These are the activations of a small neural network, seen along a few directions. Each row is one input.
Each table varies a few parts of the input and shows all the possible inputs, shuffled.
A made-up example of a description, with smaller parts first: values(2) and (point or ring(9) or (line(4) and ring(8))).
Shared parts are said once, and a part with two or three values counts as separate values.
In the rows, 128 means zero.

A family of inputs:
row 1: [ 27 165 195 101 153 165  85 180 119 100 180]
row 2: [ 45 199 226  59 102 130 112 193 127 134 133]
row 3: [ 41 131 195  44  74 114  61 145 108 121 184]
row 4: [156  75 146 159 210 132 125  59  87 162  96]
row 5: [ 32 180 227 104 164 165 115 206 132 104 148]
row 6: [141  92 136 179 167 164 170  68 108 176 121]
row 7: [116 220  83 127  80 104 137 155 175  84  69]
row 8: [164  65 100 143 210  93 148 117  89 156 107]
row 9: [191  79 117 109 153  77 152 112  80 173  87]
row 10: [183  71 139 112 157  88 138  87  82 176  74]
row 11: [133 176  83 207 121  73  85 231 205  87 120]
row 12: [ 98 156  74 158 103 192 145 147 167  40 110]
row 13: [150  98 117 184 155 150 189  88 107 176 151]
row 14: [157  57 123 148 217 107 132  91  91 158  93]
row 15: [165  67  86 142 199  85 171 123  97 155 142]
row 16: [169 109 150 145 109 145 170  60 101 196 102]
row 17: [114 171  82 228  92 121 119 184 192  72 120]
row 18: [167 143  76  55  54 202  60 142 184  99 131]
row 19: [165 111 112 173 172 126 193  98  96 148 168]
row 20: [ 44 103 215  39  84 103  51 112 121  88 179]
row 21: [199 120 117 124 126  78 192 103  81 154 147]
row 22: [ 91 194  71 161 148 129 142 168 184  54  89]
row 23: [177 116 128 148  99 131 190  80 104 195 131]
row 24: [181  92 161 124 152 110 126  51  79 181  78]
row 25: [190  81 101 106 142  70 175 116  91 173 124]
row 26: [121 179  89 121  31 166 143 138 157  75  93]
row 27: [142  83 151 173 188 159 146  57 107 177 112]
row 28: [134 176  64  59  62 166  92 149 187 105 116]
row 29: [145 193 103 193  26 102 120 176 179  99 100]
row 30: [193 127 127 139 117 105 193  89  89 166 150]
row 31: [144 124  58  91 123 219  64 155 188  69 149]
row 32: [160 196  98 173  58  54  85 217 189 105 101]
row 33: [171 106 101 158 182  98 193 111  86 135 165]
row 34: [ 35 173 191  56  91 135  72 171 102 141 162]
row 35: [ 26  76 219  87 144 133  70 120 161  70 201]
row 36: [109 155  49 100 128 191  95 162 193  71 135]
row 37: [ 18 104 188  95 141 148  63 158 120  90 205]
row 38: [168 100 165 138 131 135 148  47 100 198  93]
Changing only one part turns row 20 into row 35. The same change can be made to row 30. Which row results?
> row 19
Describe the family of inputs behind these rows.
> values(2) and (line(4) or line(6) or ring(9))
Change only the ring(9) part in row 8. List by row number the other rows that result.
> row 4, row 6, row 13, row 14, row 15, row 19, row 27, row 33
Change only the values(2) part in row 32. List by row number the other rows that result.
> row 11
Change only the line(6) part in row 26. List by row number the other rows that result.
> row 7, row 18, row 28, row 29, row 32

A family of inputs:
row 39: [127 111 142 116 133 132 127 111 114 140 137]
row 40: [124 120 141 139 148 123 135 124 120 135 130]
row 41: [ 38 197 140  87  66 157  56 213 189  53 147]
row 42: [134 117 115 133 145 137 134 121 126 127 128]
row 43: [149 135 121 130 111 121 142 120 125 138 117]
row 44: [138 117 126 115 131 137 129 113 122 136 129]
row 45: [124 119 151 122 134 120 130 116 109 146 129]
row 46: [134 125 125 144 141 113 136 134 124 130 128]
row 47: [124 114 131 134 148 132 133 118 121 128 136]
row 48: [146 134 112 150 127 122 143 129 132 131 121]
row 49: [136 124 135 125 127 111 134 124 118 140 127]
row 50: [148 125 118 125 119 129 130 117 130 133 117]
row 51: [143 125 107 144 135 130 134 124 134 126 117]
Describe the family of inputs behind these rows.
> point or (values(2) and ring(6))

A family of inputs:
row 52: [117 141  88 155 129 137 121 154 160  88 131]
row 53: [ 97 105 145 125 169 138 108 131 128 121 150]
row 54: [123 112 146  81 117 136 118 106 107 139 143]
row 55: [124 168 119 143 106 111 133 157 144 119 120]
row 56: [225  71  94 181 186 100 209  54  78 193  96]
row 57: [229  70  96 184 184 105 207  57  77 197  98]
row 58: [127 111 148  84 115 141 115 107 107 143 143]
row 59: [147 152 123 124  85 111 121 136 144 129 107]
row 60: [125 155 107 159 124 123 130 164 151 100 127]
row 61: [119 114 172 103 116 108 114 110 105 150 131]
row 62: [147 148  98 103  87 138 126 132 147 118 121]
row 63: [153 143  97  99  91 136 117 134 147 122 114]
row 64: [ 97 130 167 119 135 112 130 133 106 141 140]
row 65: [121 156 105 156 125 118 131 162 152  93 126]
row 66: [114 119 171 104 112 112 125 111 105 147 137]
row 67: [118 118 172 108 110 117 122 111 105 151 138]
row 68: [127 151 105 154 130 115 122 164 152  97 118]
row 69: [132 145  96 133 107 162 122 135 157 106 115]
row 70: [141 158 123 126  82 114 130 136 144 126 116]
row 71: [228  64  94 179 191  96 200  55  77 198  91]
row 72: [124 136  88 154 134 135 112 156 161  92 125]
row 73: [ 96 111 146 131 163 147 115 129 127 121 157]
row 74: [101 115 149 106 145 158 117 108 121 124 142]
row 75: [102 124 169 116 139 108 120 134 106 145 134]
row 76: [133 142  94 128 114 155 115 136 158 104 107]
row 77: [151 146  99 106  83 142 124 133 147 123 122]
row 78: [ 99 113 160 125 162 118 121 141 117 126 143]
row 79: [101 129 169 122 133 116 128 134 105 145 141]
row 80: [130 163 118 142 108 108 124 158 144 121 111]
row 81: [127 146  93 130 109 156 124 134 157 100 114]
row 82: [129 106 147  78 122 134 109 107 107 143 137]
row 83: [122 140  90 158 126 142 121 156 160  94 132]
row 84: [ 94 119 158 128 157 121 130 139 117 121 148]
row 85: [106 108 150 103 149 156 108 110 120 129 134]
row 86: [128 167 120 147 103 116 132 158 143 123 120]
row 87: [ 98 118 160 131 156 125 129 140 116 126 150]
row 88: [106 114 151 109 143 164 115 109 120 128 144]
row 89: [ 92 111 144 128 165 141 117 128 128 116 156]
row 90: [145 155 123 129  79 118 129 136 144 130 116]
Describe the family of inputs behind these rows.
> values(3) and (point or (values(2) and ring(6)))
Changing only the values(3) part turns row 76 into row 69. The same change can be made to row 61. Which row results?
> row 67
Which other rows agree with row 52 in the values(3) part? List them by row number.
> row 54, row 55, row 56, row 62, row 64, row 65, row 66, row 70, row 74, row 81, row 84, row 89
Start at row 58 and move only the ring(6) part, one step at a time. The first step leads to row 88. Which rows follow, in order?
> row 73, row 87, row 79, row 67

A family of inputs:
row 91: [ 78 135 157 165 158 116 125 160 125 105 148]
row 92: [204 101  70 190 186 114 183  85 119 157  72]
row 93: [135 145  87 174 139 128 106 161 173  94 111]
row 94: [142 157 111 103  41 153 112 119 149 122 110]
row 95: [133 129  77 165 138 157 112 142 166  89 116]
row 96: [ 93 109 178  63 129 157 101 112 114 130 155]
row 97: [150  58 170  87 150 106 139  84  67 183 155]
row 98: [ 80 119 145 158 159 160 126 126 130 111 152]
row 99: [128 150  92 173 140 109 115 178 164  86 111]
row 100: [ 84 129 145 140 161 164 139 135 136 105 158]
row 101: [129 151  72 150 145 139 120 173 162  89 123]
row 102: [134 181 116  98  47 112 122 160 153 125 112]
row 103: [126 150  80 157 141 117 120 182 162  88 118]
row 104: [143 168 111  88  47 155 124 129 150 118 118]
row 105: [152  91 138 182 205 116 186  85  82 183 113]
row 106: [ 82 135 156 165 160 131 121 140 137 113 148]
row 107: [138 184 105  90  49 133 122 149 149 125 116]
row 108: [ 81 113 196  84 130 108  92 131 106 129 145]
row 109: [ 80 140 136 143 165 145 135 150 128 109 160]
row 110: [145 171 124 112  45 124 108 137 161 129 105]
row 111: [ 78 136 145 149 158 125 131 160 125 105 155]
row 112: [203  92  54 178 164 103 175 107 131 133 115]
row 113: [226 123  89 121  75  95 172  80 104 171 111]
row 114: [133 136  77 148 142 161 123 153 169  84 122]
row 115: [153  70 179 102 174 115 149  64  57 204 115]
row 116: [ 85  95 178  77 127 151  86  99 109 136 149]
row 117: [137 177 129 115  47 106 115 156 155 120 106]
row 118: [ 85 116 184  70 132 118  96 135 104 131 152]
row 119: [155  81 124 173 182 106 175 106  95 160 156]
row 120: [227 127 111 136  98 112 184  63  93 191  66]
row 121: [ 85 110 190  81 129 124  83 112 119 138 143]
row 122: [ 90 120 173  62 135 139  96 126 104 133 159]
Describe the family of inputs behind these rows.
> line(4) and (values(2) or ring(6))
Changing only the line(4) part turns row 91 into row 108. The same change can be made to row 119. Which row results?
> row 97
Change only the line(4) part in row 114. List by row number the other rows that result.
> row 96, row 100, row 104
Which other rows agree with row 104 in the line(4) part? List them by row number.
> row 94, row 102, row 107, row 110, row 113, row 117, row 120
Change only the values(2) part in row 115. List by row number the other rows that result.
> row 97
